Questions about the grid below.
1) What is the last entry, reading row by row?
2) What is the fourth entry, reading row by row?
3) What is the entry just right of 4?
4) What is the first entry of the smallest entry's row?
5) What is the top-left entry?
6) What is the smallest entry in the last column?
7) What is the entry just left of the largest entry?
8) What is the 3rd-last entry, reading row by row?
[[-14  -2  22  29]
 [ 14 -15  24 -34]
 [ -7  14   2  11]
 [  8   0   4 -18]
 [-13  -7  -5   1]
 [-67  -9 -10 -53]
 [-25  -6   2  12]]
1) 12
2) 29
3) -18
4) -67
5) -14
6) -53
7) 22
8) -6
